These are the activations of a small neural network, seen along a few directions. Each row is one input.
In each table, some parts of the input vary, and every possible input appears once, in random order.
Descriptions start from the smaller parts, as in this example, which fits no table here: one of 5 places around a ring, together with either a single point or one of 11 places along a line or (one of 2 separate values, together with one of 6 places along a line).
Shared parts are said once, and a part with two or three values counts as separate values.

Other details of the inputs shift rows strongly along two fixed directions, in all tables alike. That doesn't count.

Rows:
r1: [-10  10   7  50 -29  15 -38 -22  -7   4   1]
r2: [ 19 -27 -13 -34   2 -28  54  10   9 -10  -5]
r3: [ -4  14  -6   0  52 -13  -7  20  14  19 -23]
r4: [-12 -16  -3   7 -15  -2   8  -4 -15 -15  -6]
r5: [ -3  42  26  18  29  37 -62 -24  12  32  28]
r6: [ -5 -19 -24  24 -32 -12   7  -3   2 -10   3]
r7: [  8  18  22 -29  41   6 -24 -11 -13  19  14]
r8: [-16  13   5  42 -27   9 -57  -7  -6  17  17]
r9: [ 17  15   3 -17  24  14  -1  -1  16  -2  -1]
r10: [ -4 -31 -36   0 -40 -12  30   9  14 -23 -19]
r11: [  3 -19 -17 -25  -9 -29  51   8  -7 -41 -14]
r12: [  6 -12  -4  -8  -6 -22   7   3   5 -14   2]
r13: [  5  23  20 -41  42   6  -5   2  -7  19  17]
r14: [ 21 -21   0 -24 -12 -28  66   2  -1 -27 -24]
r15: [  2 -10  -3  28 -24   7  13 -19  -7   6  -6]
r16: [  4 -15  -3  -6 -26 -12  58  15   5 -29 -17]
r17: [ 14  15   4 -69  54 -15  32  12  11 -18  10]
r18: [-12 -14  -7  11  -3   9   4  -6 -13  -3   5]
r19: [ -3  10  -8  -7   7  13 -15   5  -6  -3   1]
r20: [ 13  24  14 -41  47  -3 -21   3  24  14  27]
r21: [  1  39  20 -23  91 -19 -18  17  21  31   2]
r22: [ 25   2  13 -72  48 -20  29   9  23   9  11]
r23: [-20  -9  -8  10 -26   4  13   3 -13 -12  -2]
r24: [-18 -15 -16   8 -34   3  22 -13 -14   0  -9]
r25: [ -9   2   8 -22  22   9   2  -2   2   1  10]
r26: [  7  19  22 -32  36   4 -12   2 -14  15  13]
r27: [22  3 -4 -2 18 10  1 -3  7 -6 -3]
r28: [-13   1 -15  55 -52  27 -23  -8  -6  -1 -13]
r29: [-29  20   4  52 -25  25 -63 -17 -25  15  15]
r30: [  8 -24 -35 -17  -7 -10  46   9  -5 -34 -17]
r31: [ 16   4   2  -4  15  -4  20  -5   9 -14   4]
r32: [ -6 -18   1   7 -26 -12   6  13  -2  -7  -2]
r33: [ -3  14  10 -10  55 -25  10  15   8  37 -17]
r34: [-16   6  10   6  45 -19   4  18  14  22 -17]
r35: [ -8 -28  -8  19 -38 -13   4   0  -2 -10  -8]
r36: [ -1  49  30  18  28  33 -63 -15   4  31  29]
r37: [ 13   5  20 -56  45 -13  23  21  -1 -16   6]
r38: [ -5 -13 -22  15 -35  -1  -3  10   3  -5  -7]
r39: [ -6  -5   8  29 -31   6   3  -3  -6 -10  -9]
r40: [-13 -11 -22  21 -38   4  -3   1 -19 -18 -20]
r41: [  6   8   0 -15  25  10 -26  -3  -8  -3   0]
r42: [  1   1   0  38 -18  21 -35 -14  -6   3  -9]
r43: [-20 -12 -25  35 -34   5   3 -12 -17 -11   1]
r44: [ -5  -6   4  38 -17  19 -10 -14  -1   7   3]
r45: [ -6  54  30  -8  55  30 -71  -8  -5  35  42]
r46: [ -6  15  20  -5  25  19 -46  -6  15  31  28]
r47: [ 19 -17 -15 -35  -3 -27  35  28   8 -29 -15]
r48: [-31  11 -16  53 -27  45 -65 -24 -16  23   7]
r49: [-13 -12  -4  17 -32  -1  -3   6   4   3   3]
r50: [ 10 -23 -13 -34 -21 -33  60  19   7 -14 -12]
r51: [ 36  16  25 -70  51 -16  50  14  15  -5   1]
r52: [ -1  -1   9  23 -32   2   7  -9 -11   2 -12]
r53: [ -3 -14 -16  -4 -30 -22  30  16   8 -18  -2]
r54: [ 22   8  21 -49  43  -2  33   9  24  -9   4]
r55: [ -6  -5   0  20 -31  11  13 -18   0   8  -9]
r56: [ 23  20  32 -48  51  -8 -21   7   8  27  21]
r57: [  7  45  35  11  32  22 -57  -9   2  21  24]
r58: [  1 -22  -4   4 -27 -17   7  -6  -6   3  -6]
r59: [ -1 -10 -14  37 -47   8   6   2  -9 -20 -23]
r60: [-14  -1 -16  61 -27  31 -71 -18  -8  29  13]
r61: [ -8 -25 -12  26 -26  -1  -2  -4   2   2   5]
r62: [  2 -10   7  15 -19  -2  12  -8  -1 -15 -13]
r63: [ -7 -17 -13   6 -14   0  21  -8 -19   1  -2]
r64: [  4 -38 -31   3 -44 -23  31  13   3 -32 -26]
Description of these inputs: one of 4 places along a line, together with either a single point or (one of 3 separate values, together with one of 5 places around a ring).
Changing only the place on the line of 4 turns r60 into r6. The same change can be made to r30. Which row results?
Answer: r43
Changing only the place on the line of 4 turns r41 into r7. The same change can be made to r10. Which row results?
Answer: r22
Start at r24 and move only the place on the line of 4, one step at a time. The first step leads to r25. Which rows follow, in order?
Answer: r17, r48
Which other rows does r8 become when the choice among 3 separate values takes its other values? List them by row number.
Answer: r29, r57
Start at r27 and move only the place on the ring of 5, one step at a time. The first step leads to r42. Which rows follow, in order?
Answer: r59, r28, r9
Start at r14 and move only the place on the ring of 5, one step at a time. The first step leads to r52. Which rows follow, in order?
Answer: r51, r55, r15

Rows:
r65: [ 20 -30  -8 -57 -12 -39  73  20   9 -40  -4]
r66: [  2  22  17 -20  55   2 -16   0   6  25   9]
r67: [ 16 -29 -11 -41 -19 -26  59   8   4 -32  -8]
r68: [ 12 -14 -18 -31   9 -37  75  25  17 -34 -31]
r69: [ 20  27  19 -31  38  15 -18  -2   9  -1  20]
r70: [ -6 -18  -9 -11 -11 -34  59  17  -1 -21 -26]
r71: [-18 -27 -27  59 -82  20   0 -17 -14 -17 -11]
r72: [ 15 -24 -15 -29 -21 -14  56   5  -1 -32 -11]
r73: [ 16  18  23 -40  42  17 -23  -7   3  16  28]
r74: [ 12  18  20 -19  53  -6 -22   4  10  29  10]
r75: [-29  27   8  72  -3  39 -81 -28 -15  50  11]
r76: [ -5  14 -13 -23  57  -6 -52  24   8  17  12]
r77: [ -4 -27 -19 -21 -11 -38  69  22   8 -18 -22]
r78: [ 22 -25 -15 -35 -27 -29  63  16  11 -44 -14]
r79: [-17 -30 -24  58 -84  11  -6 -17 -11 -17  -9]
r80: [  4  18  18 -26  57   0 -16   3  10  31  11]
r81: [-33 -23 -31  74 -74   1   2  -3  -5   0 -29]
r82: [ 11  25  24 -32  38  13 -23  -6   1  10  32]
r83: [ 27  26  31 -48  53  12  -7  -2  -1   0  18]
r84: [-19 -21 -19  63 -81  19   0 -18 -20 -23 -14]
r85: [ 12  21  27 -39  64 -17 -14  15  17  29  18]
r86: [ 10 -27 -13 -38   6 -46  70  23  13 -19 -24]
r87: [-27 -23 -16  58 -84  18  -2 -22 -27 -12 -11]
r88: [  9  27  23 -10  56   4 -19   5   7  15   3]
r89: [ 19 -22 -16 -35 -22 -19  63  15   9 -43 -15]
r90: [-18 -28 -21  58 -86  11  -8 -20 -20  -8  -7]
r91: [ 15  23  31 -37  38   7 -14   0  -2   4  25]
r92: [-26  19   7  64  -4  34 -75 -22 -10  52   9]
r93: [ 13  17  23 -39  35  10 -17  -1   3  13  30]
r94: [ 20  23  19 -30  40  17 -16  -8  -1   6  22]
r95: [ 10  22  17 -17  58   6 -22   4  15  24   8]
r96: [ -4 -22 -18 -17  -7 -36  67  19   5 -23 -22]
r97: [ -1 -22 -12 -17  -6 -33  68  17  -1 -24 -30]
r98: [-22  16   9  66  -5  27 -80 -19  -2  46  10]
r99: [ 22  22  19 -30  44  18 -16  -6   7  -3  21]
r100: [-30  27  15  75  -8  37 -81 -26 -20  48   5]
r101: [-32 -34 -56  51 -83   8 -32   0 -21 -23  -5]
r102: [-22 -17 -19  64 -89  15  -2 -15 -19 -22 -16]
r103: [  7  32  23 -10  50   3 -22   7   9  16   1]
r104: [-24  20   9  69 -12  25 -85 -16  -1  46  10]
r105: [  6 -20 -22  -8  -3 -29  65  16   9 -31 -30]
r106: [ 15  21  21 -38  42  17 -18 -10   0   8  25]
Changing only one part turns r80 into r73. The same change can be made to r103. Which row results?
Answer: r102
Changing only one part turns r69 into r68. The same change can be made to r101. Which row results?
Answer: r76
Describe the family of inputs behind these rows.
Answer: one of 2 separate values, together with either a single point or (one of 4 places along a line, together with one of 5 places along a line)
Start at r78 and move only the place on the line of 5, one step at a time. The first step leads to r79. Which rows follow, in order?
Answer: r90, r67, r65
Which other rows does r95 become when the place on the line of 4 takes its other values? List them by row number.
Answer: r88, r98, r105
Which other rows does r92 become when the choice among 2 separate values takes its other values? List them by row number.
Answer: r72

Rows:
r107: [ 13   7   0 -36  41   8 -10   9   4 -11   9]
r108: [ 20   2  18 -42  23  -5  -2   4  14  10  20]
r109: [ -2  27  29  28   1  27 -42 -16  -8  16  17]
r110: [ -6  -9 -10   8 -39  -3  43  -1 -14 -29 -19]
r111: [  8 -21 -16  11 -39  -3  54  -9  -3 -30 -19]
r112: [-10  14  25  13  -4  14 -53 -15  -6  27  31]
r113: [-37  -9 -29  75 -75  26 -45 -15 -28  -2  -5]
r114: [ -1  21  18  -4  65 -21  14  17  20  25 -24]
r115: [-33 -17 -38  50 -17 -27   9  19   7   5 -40]
r116: [ 41   2   0 -64  42 -17  22  24  21 -23   4]
r117: [  3 -25 -34   0 -32  -4  32   4   3 -34 -13]
r118: [ 16  14   9 -32  31  -3 -12  15   8 -14  14]
r119: [ -5 -36 -22  -5 -43 -17  46  -4 -14 -20 -10]
r120: [-22 -33 -27  14 -14 -52  55  21   7   9 -37]
r121: [  7  26  28  24   5  29 -47 -23   2  20  14]
r122: [ -4  22  19  24  11  38 -42 -25 -14  18  12]
r123: [ 28  -1  12 -72  45 -11  30   7  17  -1  20]
r124: [-16  16  19   8   0  21 -51 -12 -15  32  28]
Describe the family of inputs behind these rows.
Answer: one of 3 separate values, together with either a single point or one of 5 places around a ring
Changing only the choice among 3 separate values turns r111 into r117. The same change can be made to r121. Which row results?
Answer: r116
Which other rows does r118 become when the choice among 3 separate values takes its other values? List them by row number.
Answer: r109, r112
Which other rows does r124 become when the choice among 3 separate values takes its other values? List them by row number.
Answer: r110, r113
